Each row below is a small network's average activation on inputs in which a field has the value named, seen along a few directions.
Values that are neighbours, or in one group, have similar rows; names and order tell nothing.
In the rows, zero is written as 500.
Strong random noise was added to every row along 3 fixed directions; ignore it. To show where, here is one row again and again, with new noise each time:
[514, 505, 491, 438, 518, 522, 522, 470, 489, 523, 486, 519, 611, 560]
[483, 594, 505, 489, 516, 528, 516, 458, 517, 483, 561, 335, 628, 627]
[494, 560, 361, 524, 521, 592, 486, 466, 502, 413, 573, 247, 573, 677]
[444, 503, 573, 590, 540, 560, 445, 479, 235, 476, 519, 616, 409, 509]
[482, 608, 484, 496, 515, 536, 515, 457, 534, 468, 576, 279, 634, 650]


ZOVET, 17 values:
varum: [388, 510, 425, 494, 430, 505, 457, 603, 441, 515, 488, 402, 376, 442]
kivur: [590, 483, 753, 258, 537, 273, 683, 501, 602, 663, 465, 844, 737, 394]
bik: [484, 515, 532, 547, 465, 527, 376, 479, 522, 532, 539, 575, 404, 482]
fusid: [585, 478, 325, 416, 526, 549, 495, 458, 667, 504, 459, 271, 590, 667]
lufo: [369, 581, 542, 534, 510, 515, 545, 540, 534, 472, 480, 262, 457, 534]
sutif: [524, 193, 185, 435, 533, 638, 475, 514, 438, 560, 276, 728, 374, 480]
rig: [575, 421, 423, 605, 455, 480, 495, 549, 606, 458, 418, 677, 466, 369]
sal: [534, 558, 630, 619, 442, 402, 543, 502, 584, 502, 461, 611, 571, 331]
zinum: [482, 555, 403, 610, 569, 563, 495, 494, 359, 400, 626, 288, 449, 609]
migef: [657, 446, 513, 284, 518, 330, 691, 518, 715, 626, 585, 584, 730, 469]
bam: [328, 651, 481, 468, 446, 484, 495, 562, 657, 476, 550,  20, 559, 533]
pegan: [514, 423, 526, 420, 516, 522, 538, 518, 459, 552, 364, 633, 517, 491]
sesa: [597, 491, 372, 580, 486, 501, 537, 498, 521, 365, 423, 631, 408, 354]
gepi: [397, 647, 623, 710, 472, 504, 403, 477, 516, 393, 672, 341, 400, 524]
gafar: [586, 422, 471, 517, 504, 500, 553, 539, 410, 447, 683, 495, 437, 480]
zozu: [526, 485, 476, 441, 468, 529, 416, 416, 550, 528, 449, 438, 464, 596]
tegiz: [542, 463, 515, 395, 477, 498, 398, 482, 622, 534, 434, 564, 503, 514]
The values of ZOVET form a star with 3 arms.
Name the neighbours of kivur, in listed order. -> zinum, migef
Name the neighbours of zozu, in listed order. -> fusid, tegiz
Name the neighbours of varum, in listed order. -> bam
Name the neighbours of sal, in listed order. -> rig, sesa

NAD, 13 values:
bitam: [478, 519, 392, 403, 414, 622, 279, 610, 325, 443, 718, 547, 478, 573]
zut: [636, 516, 514, 332, 384, 578, 565, 478, 662, 584, 295, 160, 716, 629]
lomo: [192, 507, 790, 620, 334, 457, 444, 398, 494, 709, 380, 645, 440, 325]
bokov: [599, 423, 564, 403, 558, 398, 663, 513, 819, 769, 574, 480, 526, 586]
los: [736, 483, 673, 630, 450, 352, 421, 491, 557, 528, 340, 789, 489, 286]
balu: [415, 464, 736, 659, 547, 493, 643, 476, 182, 503, 496, 981, 571, 530]
kosit: [289, 467, 418, 489, 473, 543, 533, 753, 530, 273, 484, 510, 384, 346]
doni: [429, 526, 626, 328, 562, 250, 682, 530, 258, 776, 323, 590, 666, 321]
nurim: [418, 699, 659, 467, 517, 406, 189, 435, 529, 626, 648, 435, 625, 561]
zilig: [689, 216, 193, 448, 499, 546, 628, 502, 510, 467, 749, 271, 387, 563]
zire: [723, 605, 318, 429, 455, 443, 606, 514, 729, 339, 481, 563, 606, 314]
fivu: [453, 583, 493, 469, 586, 513, 489, 454, 629, 419, 361, 466, 389, 647]
dum: [618, 399, 602, 225, 659, 512, 662, 328, 757, 595, 320, 812, 822, 489]
The values of NAD form a star with 6 arms.
Name the neighbours of zut, in listed order. -> doni, fivu
Name the neighbours of bitam, in listed order. -> nurim
Name the neighbours of balu, in listed order. -> dum
Name the neighbours of zilig, in listed order. -> bokov
